A small network was trained on invented records. Each row is its activation on one of them, seen along a few directions.
Records have a field called Tutep. Each example row is followed by its value.
Records without Tutep are marked absent.
Other fields move the rows too, some of them a lot.
In the rows, 500 means zero.
Strong random noise was added to every row along 3 fixed directions; ignore it. To show where, here is one row again and again, with new noise each time:
[525 495 521 330 583 574 480 295 537 335 524 417 214 485 830]
[429 542 529 588 411 446 495 476 491 638 567 371 667 521 385]
[355 677 391 544 526 567 496 510 347 537 524 523 473 558 502]
[491 557 552 614 477 502 518 508 442 558 552 429 628 511 499]
[261 649 354 488 429 484 458 447 429 649 545 432 510 571 345]

[518 443 453 439 541 464 477 541 546 490 451 610 498 496 485] | n4
[537 412 558 474 468 461 482 520 589 512 463 489 530 495 445] | n2
[332 583 301 509 431 425 506 474 374 638 538 475 475 565 287] | n3
[437 582 411 456 534 551 504 455 454 483 482 523 381 514 551] | n7
[359 607 302 542 469 465 530 454 294 569 542 480 379 583 400] | n3
[683 375 604 488 538 457 522 528 580 445 468 524 525 448 581] | n5
[345 527 334 516 367 365 525 274 364 606 620 266 327 588 405] | n3
[697 345 655 514 534 475 543 335 515 317 531 363 275 506 804] | absent
[523 610 607 591 497 590 517 628 545 557 573 485 851 371 466] | n6
[582 636 558 445 654 683 490 632 564 390 513 633 651 319 703] | n6
[296 673 432 360 444 583 448 348 586 567 650 280 560 389 523] | n2
[512 549 590 403 505 585 477 472 657 487 572 421 652 351 579] | n6
[707 434 614 664 610 552 576 628 375 350 441 659 494 522 664] | n1
[571 388 581 479 490 458 492 500 592 480 456 507 487 503 496] | absent
[181 662 226 442 439 493 443 515 374 635 461 554 370 622 241] | n2
[416 422 468 349 410 420 451 386 681 601 500 419 522 489 371] | n7
[512 472 540 518 483 488 490 566 538 539 458 547 583 511 418] | n5
[761 252 764 427 508 451 485 481 776 422 457 459 599 395 624] | n5
[544 474 505 570 474 439 503 622 546 579 493 550 760 450 355] | n7
[665 409 636 723 480 449 562 581 419 510 502 501 653 528 499] | n1
[285 586 265 434 474 472 466 444 378 541 453 572 251 631 376] | n4
[695 463 592 521 660 582 517 663 521 342 414 705 535 437 693] | absent
[473 564 467 488 570 581 490 590 448 485 451 647 495 517 519] | n1
[271 574 283 486 415 423 467 461 393 621 471 529 361 636 266] | n4

Which value of Tutep does each new row have?
[462 650 475 367 605 665 461 556 577 436 514 593 562 360 623] | n6
[546 428 505 483 489 460 518 446 515 461 492 485 447 500 519] | n7
[413 592 516 516 391 462 502 365 522 641 691 220 656 436 461] | n3
[283 700 374 388 476 595 450 462 512 572 570 454 538 450 435] | n6
[788 444 637 650 710 636 599 626 324 211 420 724 367 508 867] | n1
[470 603 471 473 561 605 499 572 495 481 471 581 537 455 537] | n7
[665 410 606 588 505 437 535 613 543 529 478 536 680 454 460] | n5
[508 550 529 373 564 612 483 465 598 446 500 511 488 414 640] | n7
